A small network was shown many inputs. Here are its activations along a few directions, one row for each input.
Each table varies a few parts of the input and shows all the possible inputs, shuffled.
A made-up example of a description, with smaller parts first: one of 6 places along a line, together with either a single point or one of 9 places along a line or (one of 3 separate values, together with one of 5 places around a ring).
Shared parts are said once, and a part with two or three values counts as separate values.
In the rows, 128 means zero.

Other details of the inputs vary at random and push rows far along two fixed directions, the same in every table; ignore that.
These rows show it; all are for the same input, with only those details redrawn:
[137 128 128 113 146 119 159 146 116 171 130 118 109 140]
[117 101 170 107 158 120 180 149 122 188 108 144  91 174]
[139 123 105 113  68 125  30  93 153 128 102 149 108  77]
[167 170  73 124 154 115 172 159  96 161 173  68 138 112]
[ 98  73 206  99 149 124 164 137 137 192  78 179  72 189]
[112  86 158 104  73 128  39  90 165 144  68 189  83 113]
[153 147  86 119 104 120  91 122 127 141 136 110 124  89]
[133 118 123 112  98 123  79 112 142 147 106 145 104 107]

Rows:
R1: [120 131 116 122  69 137  41 104 124  90  90 211 133 117]
R2: [177 170  92 108 126 117 182 156 101 101 160 104 179 119]
R3: [166 169 111 130 182 132 223 183 155 119 184  75 128 188]
R4: [124  62 214  82 147 151 167 120 128 122  81 185 106 181]
R5: [146 137 170 138 156 136 203 171  97 162 139 142 174 176]
R6: [103 135 105 132  82 113 117 113 160  77 124 102 148  91]
R7: [136 125 124 121 168 156 154 139  75 120 135 150 128 159]
R8: [ 73  83 222  98 124 109 197 152 157 135  65 186 115 200]
R9: [ 95 172  58 165 116 119 125 136 112  92 156  93 152 101]
R10: [108 101 167 104  68 126  16  66 172 133  72 161  90 110]
R11: [137 121 114 109 168 114 155 173 118 155 153 111 110 122]
R12: [121  99 140 107  69 127  32  89 162 137  78 177  91  99]
R13: [135  87 210 126 177 165 187 146 101 162 117 158 140 189]
R14: [143 137  67 150 145 147  94  97  93  82 161 113 139  95]
R15: [113 116 129 172 127 137  97  92 144 111 139 105 162  98]
R16: [158 173 103 153 118 113 102 130 119 120 161  53 121  97]
R17: [100 136  75 162 136 128  94  94 118  86 145 112 137  98]
R18: [141 133  91  99 123 124  89 131 132 119 173 122 106  68]
R19: [150 104 133 118 172 136 185 114 113 100 151  98 136 132]
R20: [ 49  72 235 154 137 133 179 138 157 162  81 166 121 194]
R21: [120 150 121 155  50 127  46 118 158 100 109 146 181  85]
R22: [121 155 141 164 169 105 178 142 103 157 154  67  97 174]
R23: [156 118 129 160 162 154 140 112 107 121 164  96 164 115]
R24: [137 145  84 141 171 112 199 126 117  95 178  47 163 107]
R25: [164 208  64 148 134 144 116 153 157 117 154 128 151 109]
R26: [102 167  89 143 105 115 119 150 112 103 126 141 152 127]
Describe the family of inputs behind these rows. -> either one of 2 separate values or one of 6 places along a line or (one of 3 separate values, together with one of 6 places around a ring)
Change only the choice among 3 separate values in R7. List by row number the other rows that result. -> R4, R13
Which other rows belong to the same alternative as R10? List them by row number. -> R11, R12, R16, R18, R22

Rows:
R27: [141 161 123 160 154 112 162 151 135 156 158  58 134 138]
R28: [126  77 192  90 167 142 178 133 104 178 102 159 105 166]
R29: [156 175  91 133 109 147 113 132 108 116 134 125 177 115]
R30: [168 157  71 110  79 128 124 117 133  70 128  75 171  92]
R31: [109 126 157  99 161 117 209 179 154 120 152 138 122 164]
R32: [150 124 113  97 119 131  92 130  96 118 141 134 116  93]
R33: [117 124 118 141 126 127 115  90 120 123 135  88 129 105]
R34: [132 159 114 150  98 102  97 117 135 129 139  70 143  89]
R35: [101 125 161 117 134 117 145 165 147 167 115 148  71 172]
R36: [111 145  86 164 168 123 194 151  93 124 154 109 163 131]
R37: [ 93  69 223 137 165 113 179 115 126 164 105 127 101 184]
R38: [141 177  68 156 115 124  93 119 147 125 152  62 137  90]
R39: [ 90  88 164 140 141 132 103 109 145 122 114 145  71 156]
R40: [ 93  85 183 157 123 134 147 120 129 128 119 143 157 159]
R41: [136  84 174 123 117 135  84  83 124 123 111 140 121 108]
R42: [115  65 190 117 167 160 137 101 136 154 100 159  90 170]
R43: [158 152  98 130 157 138 177 123 137  82 166  77 164 113]
R44: [113  79 180 118 176 147 142 128 118 136 125 156  76 171]
R45: [189 143  97 114 107 131  84 117 104 123 157  95 159  64]
R46: [110 121  94 139 124 110  99  86 121 110 129 109 117  98]
R47: [174 144  76 113 123 144  69 133 113 107 162 120 119  82]
R48: [132 146 166 136 131 149 148 121 115 139  99 171 126 192]
R49: [ 71  82 137 146  94 133  86  86 141  99  92 185 135 129]
R50: [166 147  78 130 139 138 120 101  88 113 171  70 155  73]
R51: [104  99 181 154  92 148  79 118 163 122  90 179 146 116]
R52: [123  97 135  98 116 131 103 125 153 162  90 191  80 140]
R53: [134 139 115 107 104 134 127 125 182 101 139 129 156 100]
R54: [128 146 131 126 140 128 164 153 145 180 128 109 109 154]
R55: [ 99 132 156 129 166 126 179 180 100 145 132 153 140 177]
R56: [153 160  79 129 114 131  98 114 145  38 168  98 147  77]
R57: [141 174 130 139 141 134 154 153  90 118 140 145 125 182]
R58: [ 94 126 134 156 153 130 171 161 100 117 144 129 141 146]
R59: [133 142 152 125 120  98 161 153 129 175 131 101 125 137]
R60: [120  98 181 104  81 125  91 112 210 102 102 175 135 117]
R61: [105 140  99 144 120 117  93 111 156 132 113 120 100 120]
R62: [132 182  68 154 126 112 103 146 130 113 170  65 118 100]
R63: [110 124 123 122 112 113 105 127 164 158  94 162  82 139]
R64: [177 148  99 117  84 114 133 129 134  75 131  74 174 104]
R65: [121 102 122  89  73 116  56 100 145 139  82 192  96  96]
R66: [142 170  93 131 165 126 193 165  84 138 143 130 160 160]
R67: [131  99 128 125 195 139 171 122 108 145 137 131 100 158]
R68: [153 156  97 107 134 111 206 172  99  85 154  70 147 146]
R69: [129 108 120 116 168 125 153 109  91 133 137 122 118 125]
R70: [103  93 164 142 159 142 141 103 145 148 115 122  97 164]
R71: [126 144 124 134  82 139  53  83 135  99  77 207 115 145]
R72: [130 171  71 160 103 139  82 148 122  83 161 116 164  67]
R73: [115 102 154  86  80 121  73 129 134 139  98 184  84 115]
R74: [142 170  81 143 120 138 112 137 114 122 146 112 190  99]
R75: [154 150  70 108 124 109 184 141 113  86 132  85 155 129]
R76: [160 139  91 100 182 122 193 151  70 154 160 104 134 123]
R77: [131 168  80 122 136  91 171 156 110 162 146  93 124 119]
R78: [114 164  69 141 103  97  90 106 129 116 131  92 126  80]
R79: [ 94 121 141 149 175 135 200 163 116 148 122 156 138 158]
R80: [ 95 100 164  93 147 118 186 142 177 128 110 179 115 164]
R81: [155 142  92 166 112 129  69  92 145 104 159  71 139  83]
R82: [139 136 178 134 151 133 186 162 105 154 120 147 155 186]
R83: [156 163 122 141 143 111 171 169 136 175 155  80 128 142]
R84: [145 134 121 103 138 128 138 169 123 156 146 137  97 141]
R85: [144 102 161 100  73 118  70 114 148 151  96 164 117 102]
R86: [108 108 168 165 146 130 172 142 119 137 126 130 159 150]
R87: [133 113 115 119 107 131  57  93 108  89 139 131 110  80]
R88: [ 75  81 168 148 113 148 129 102 134 121 100 160 144 152]
R89: [185 145  77 116 131 158  93 120 117 130 156 104 142  84]
R90: [169 180 140 152 153 133 185 151  92 140 146 115 158 181]
R91: [ 92 102 159 144  89 158  67 106 166 117  81 186 141 108]
R92: [118 115 158 136  72 133  34 105 159 113  86 183 162 108]
R93: [ 92 118 143 130  69 117  45  79 166 124  80 135 109  96]
R94: [131 140  64 153 140 126  97  96 131 109 151  92 120 100]
R95: [138  73 175 129 111 152  46  74 158 119 100 160 105 116]
R96: [109 125 146 113  81 116  94 114 153 157  90 143 106 115]
R97: [111 145  73 161  91 132  85 120 109  69 166 107 166  85]
R98: [172 148 108 138 119 128 116 106 157  63 160  86 171  86]
R99: [108 130 168 118 137 136 150 162 106 130 109 180 121 184]
R100: [ 96 113 149 157 157 141 188 142 112 140 124 129 154 154]
R101: [118 111 147 117 187 127 216 130 139 104 129 135 122 168]
R102: [ 69 110 185 123 140 102 152 143 129 151 103 134  78 169]
R103: [158 115 159 112 141 129 156 158 138 182 130 135 114 154]
R104: [ 83  91 163 129 112 119  83  94 131 110 108 145  83 127]
R105: [143  93 114 101 103 147  35  87 150 120  92 190  96  97]
R106: [129 177 101 120 145  95 189 186  96 160 170  75 118 134]
R107: [124 103 169  89 129 128 161 141 123 183 103 155 107 149]
R108: [181 116 125 118 115 146  68 114 137 131 134 132 132  96]
R109: [164 146 114 113 174 135 209 177 110 189 160  99 125 154]
R110: [125 163  86 137 163 121 172 161  96 139 148 126 173 138]
Describe the family of inputs behind these rows. -> one of 4 places along a line, together with either one of 3 separate values or one of 6 places along a line or (one of 2 separate values, together with one of 6 places around a ring)
The inputs of R60 and R80 match in every part but the place on the line of 4. If R81 is changed in the same way as R60 into R80, which row does it become? -> R94
The inputs of R106 and R96 match in every part but the place on the line of 4. If R31 is changed in the same way as R106 into R96, which row does it become? -> R53
Change only the place on the line of 4 in R76. List by row number the other rows that result. -> R28, R32, R45
Change only the choice among 3 separate values in R75. List by row number the other rows that result. -> R80, R101
Change only the choice among 3 separate values in R53. List by row number the other rows that result. -> R30, R43
